A small network was trained on invented records. Each row is its activation on one of them, seen along a few directions.
Here are examples, each followed by its value of one field, SEN.
Other fields move the rows too, some of them a lot.
In the rows, zero is written as 500.
Strong random noise was added to every row along 10 fixed directions; ignore it. To show where, here is one row again and again, with new noise each time:
[568 544 543 476 388 666 441 585 263 139 592 539 746 554 488 446 572 620
 443 380 263 398 424 512 425 456 534 471 474 596 360]
[398 243 492 463 517 396 563  87 619 513 692 569 404 588 364 668 353 504
 635 414 360 776 640 514 269 332 244 330 664 642 526]
[605 720 312 574 524 341 429 552 524 506 135 480 389 487 570 405 395 310
 540 549 543 642 365 544 772 733 694 582 432 390 620]
[739 562 171 444 592 383 161 583 450 516 372 700 607 473 570 396 297 544
 353 382 424 427 279 608 688 583 715 401 556 316 558]
[624 502 404 708 668 320 305 252 610 591 374 614 694 383 389 217 298 545
 345 499 510 536 420 597 496 663 734 476 491 429 481]
[492 587 698 497 263 474 710 224 464 229 531 358 675 503 349 465 475 319
 387 527 344 572 731 457 290 524 436 582 401 638 407]
[359 332 560 647 687 408 459 248 640 516 581 557 604 519 364 410 477 608
 599 470 492 652 558 526 410 462 517 395 551 621 475]
[391 742 589 669 566 570 472 664 584 464 145 264 512 464 500 420 710 401
 587 691 724 559 414 510 659 702 700 553 379 583 604]
[228 378 677 503 447 549 525 481 531 222 668 342 787 570 505 559 685 557
 368 671 565 495 608 376 634 523 591 474 420 502 488]
[585 545 344 464 503 442 461 480 529 504 375 528 372 519 512 585 443 426
 639 453 496 657 444 513 479 498 395 424 550 555 617]
[664 758 557 497 495 510 424 321 469 604 311 490 473 355 246 361 363 377
 556 356 351 494 546 680 146 465 474 454 607 675 512]
[134 413 723 577 473 761 458 390 404 326 528 317 411 640 444 658 604 591
 560 614 330 624 385 610 612 505 627 425 646 551 468]

[561 594 320 610 493 413 430 555 295 493 383 550 309 418 525 366 335 481
 556 529 429 593 343 488 829 705 619 647 608 227 558]
dos
[440 489 476 346 520 195 539 395 686 428 614 459 768 450 554 458 449 359
 375 554 597 516 747 354 650 553 570 497 386 408 557]
zodop
[328 436 531 499 533 371 502 314 517 512 531 549 430 588 519 441 317 474
 432 477 299 559 468 598 707 551 756 580 512 355 404]
risop
[411 570 740 552 528 478 633 528 263 381 700 543 505 404 350 271 562 625
 849 342 323 509 673 408 305 377 338 649 571 621 433]
baf
[521 759 523 688 426 678 497 742  87 343 283 420 304 340 527 339 525 559
 751 553 418 532 287 467 668 663 503 662 593 406 547]
pib
[227 536 561 499 553 456 572 541 558 511 360 379 346 682 522 586 528 335
 621 524 416 613 548 572 830 523 660 508 496 496 470]
pib
[337 444 506 743 538 718 403 613 244 335 437 493 340 589 635 456 532 750
 601 595 322 564  83 553 850 691 715 580 591 326 448]
risop
[447 913 667 310 344 453 737 789 273  41 250 415 575 844 528 338 643 156
 795 118  29 487 680 647 663 416 774 668 283 809 199]
zuvut
[488 659 597 518 427 843 425 511 368 489 270 342 234 527 517 685 560 462
 523 556 365 456 213 747 447 566 611 499 548 544 475]
karem
[618 740 478 495 457 431 450 341 527 716 158 405 257 399 397 469 322 268
 595 457 428 609 461 675 349 579 544 509 622 530 585]
zuvut
[426 391 519 431 519 487 481 328 649 725 492 457 397 581 390 654 411 375
 340 595 557 546 587 597 519 467 487 449 581 451 534]
veze
[693 572 474 671 405 696 478 636 273 293 460 569 589 458 570 399 544 672
 457 494 447 426 307 464 450 588 499 621 390 475 380]
baf
[796 487 336 397 390 566 411 449 476 453 466 600 656 612 513 557 363 465
 160 337 333 361 424 675 343 470 520 395 471 573 348]
veze
[319 608 780 531 316 727 364 441  78 426 670 394 473 293 397 413 367 626
 221 653 203 280 345 600 653 652 800 688 751  84 467]
dos
[625 471 476 798 717 570 419 459 459 662 494 708 385 339 562 293 461 794
 687 466 514 545 148 560 404 624 520 572 542 444 467]
zodop
[680 444 332 307 494 401 547 646 446 374 681 718 551 537 657 569 528 554
 640 244 439 481 475 400 416 355 335 463 367 549 468]
karem

Here are new rows. What is SEN for each?
[469 407 474 535 384 347 690 247 523 413 503 509 422 618 451 508 329 373
 454 486 343 675 626 472 531 533 426 571 474 520 454]
risop
[567 700 473 575 668 379 360 649 443 509 355 477 604 210 417 245 567 537
 839 446 669 559 574 368 353 502 407 449 577 626 691]
zuvut
[431 570 629 373 564 383 449 481 402 587 686 571 569 386 302 336 425 496
 448 385 367 325 717 496 514 390 572 541 631 367 486]
dos
[543 279 188 589 679 280 555 480 723 459 433 694 435 789 684 528 460 529
 678 371 507 737 402 482 711 498 478 410 381 600 455]
risop
[628 556 356 507 463 318 650 450 633 499 387 549 443 510 658 512 461 365
 586 492 596 662 465 457 506 601 451 587 335 501 545]
zodop
[368 334 434 526 687 419 380 683 627 528 614 511 661 525 564 520 640 667
 613 558 737 512 563 363 650 438 481 394 520 542 619]
baf
[245 404 424 459 749 437 402 668 773 661 393 439 438 678 591 668 639 467
 654 524 673 562 488 549 803 435 617 315 498 549 571]
pib
[506 594 525 321 362 446 494 385 470 622 502 459 410 367 443 611 345 350
 384 524 462 437 577 542 430 474 435 519 580 341 566]
pib
